m =
-26	38	-7	-17	-18	-1	23	11	-23	-30	5	-13
-3	4	-9	-2	-14	-7	-13	-5	3	-24	21	12
-20	16	-8	-11	-23	4	17	7	-5	-7	0	-14
8	9	17	-16	2	9	0	-29	-16	-28	18	-12
m[-4][0] = -26
m[1][-6] = -13
m[-1][8] = -16
m[0][-2] = 5
m[3][-1] = -12
m[:, 0] = [-26, -3, -20, 8]
m[:, 8] = [-23, 3, -5, -16]
m[2][9] = -7
m[-4][5] = -1
m[-2][-11] = 16
m[-4] = [-26, 38, -7, -17, -18, -1, 23, 11, -23, -30, 5, -13]
m[-2][5] = 4
m[3][-8] = 2
m[-1][-11] = 9
m[0][-8] = -18
m[3][-6] = 0
m[2][-1] = -14
m[-3][-1] = 12
m[-1][-9] = -16

B =
 0.27  -0.70   0.24   0.69   0.16   1.77   0.39   0.39  -0.10   1.05   2.08   0.39   0.95  -1.60  -1.19   0.15
 0.11   0.61   0.50   1.43   0.59   0.44   0.39   0.49   0.24   0.13   1.27  -0.38   0.32  -0.06   0.15   1.43
-0.13  -0.31  -0.58  -1.42   1.16   0.44  -1.17   0.96  -0.68   0.32  -1.23   0.04   0.44   0.39   1.10  -0.50
 0.39   0.36   1.73  -0.13   0.39   0.95   0.77  -0.47   1.13   0.04  -0.60   1.51   0.34   0.31   0.26   1.33
 1.11   0.39   0.01   1.72  -0.07   1.90  -0.39   0.99  -0.29   0.06   0.39   0.00  -0.11   2.31   1.14   0.39
-0.89   1.23   1.58  -0.44   0.69   1.53  -0.85   0.41   1.38   0.30  -0.46   1.89   0.32   0.22   0.39   1.73
-0.18   0.35   0.18   1.55  -0.52  -1.56   1.86   0.31   0.29   0.14  -0.20   0.39   0.47   0.39  -0.53   0.39
 1.80   0.94   0.96   0.39   0.15   0.39   1.07   0.09   0.57   0.83   1.80   1.25   0.39  -0.40   0.32  -0.85
 1.96   0.39   0.35  -0.02   0.27   1.49   0.96  -1.11  -0.13   0.55  -1.18   2.02  -1.75   2.68  -0.75   1.32
-0.14   0.66   0.80   0.63   0.32   0.39   0.63   1.30   0.96   0.18   2.02  -0.24   1.54  -0.77   0.91   0.11
-0.06   0.39   0.65   0.67   0.65   1.05   0.94   0.40   0.39   0.33  -0.73   1.33  -0.46   0.05  -0.77  -1.19
Indices start at 0.
row 0 col 0 -> 0.27
row 8 col 9 -> 0.55
row 6 col 6 -> 1.86
row 4 col 9 -> 0.06
row 7 col 1 -> 0.94
row 5 col 8 -> 1.38
row 4 col 4 -> -0.07
row 10 col 7 -> 0.40
row 1 col 1 -> 0.61
row 4 col 5 -> 1.90
row 3 col 10 -> -0.60
row 6 col 9 -> 0.14
row 8 col 2 -> 0.35
row 4 col 10 -> 0.39
row 6 col 0 -> -0.18
row 7 col 5 -> 0.39
row 2 col 0 -> -0.13
row 9 col 1 -> 0.66
row 1 col 0 -> 0.11
row 8 col 13 -> 2.68
row 0 col 13 -> -1.60
row 0 col 12 -> 0.95
row 2 col 10 -> -1.23
row 7 col 12 -> 0.39
row 5 col 5 -> 1.53
row 5 col 14 -> 0.39
row 1 col 3 -> 1.43
row 9 col 12 -> 1.54
row 10 col 2 -> 0.65
row 4 col 11 -> 0.00
row 1 col 7 -> 0.49
row 5 col 12 -> 0.32
row 4 col 3 -> 1.72

x = (-309, -846, -574, -112, -266, -886, -172, 714, -329, 276, 489, -617)
x[-12] => -309
x[6] => -172
x[9] => 276
x[5] => -886
x[-1] => -617
x[7] => 714
x[10] => 489

W =
[[-16 -22   5  53  24 -20]
 [  9  33 -20   4 -16  11]
 [ 13 -12  18  21 -24  13]
 [  6  27  -5 -25 -31   9]
 [-18  -6  16  35  25 -23]
 [-14 -15 -29  49  11 -13]
 [ -7  -3  47   5   1 -12]
 [-13 -12  50  -4   5 -19]
 [ -4 -29  31  18  -3  -8]]
W[0][-6] = -16
W[-8][-1] = 11
W[-1] = [-4, -29, 31, 18, -3, -8]
W[6][4] = 1
W[4][5] = -23
W[:, -3] = [53, 4, 21, -25, 35, 49, 5, -4, 18]
W[1] = [9, 33, -20, 4, -16, 11]
W[4] = [-18, -6, 16, 35, 25, -23]
W[2][4] = -24
W[5][4] = 11
W[-3] = [-7, -3, 47, 5, 1, -12]
W[:, -2] = [24, -16, -24, -31, 25, 11, 1, 5, -3]
W[:, 2] = [5, -20, 18, -5, 16, -29, 47, 50, 31]
W[:, -1] = [-20, 11, 13, 9, -23, -13, -12, -19, -8]
W[5][5] = -13
W[8][-4] = 31
W[-5][-3] = 35
W[7][-5] = -12
W[6][5] = -12
W[2][-3] = 21
W[5][1] = -15
W[-4] = [-14, -15, -29, 49, 11, -13]
W[6][-5] = -3
W[:, -5] = [-22, 33, -12, 27, -6, -15, -3, -12, -29]
W[-7][1] = -12
W[4][-5] = -6

M = [52, 29, -45, 14, -30, -4, 47, -28, 16, 56]
M[0] = 52
M[3] = 14
M[7] = -28
M[9] = 56
M[6] = 47

A = [-10.4  15.2   7.0   3.8  14.7  13.0]
A[-6] => -10.4
A[1] => 15.2
A[-3] => 3.8
A[-4] => 7.0
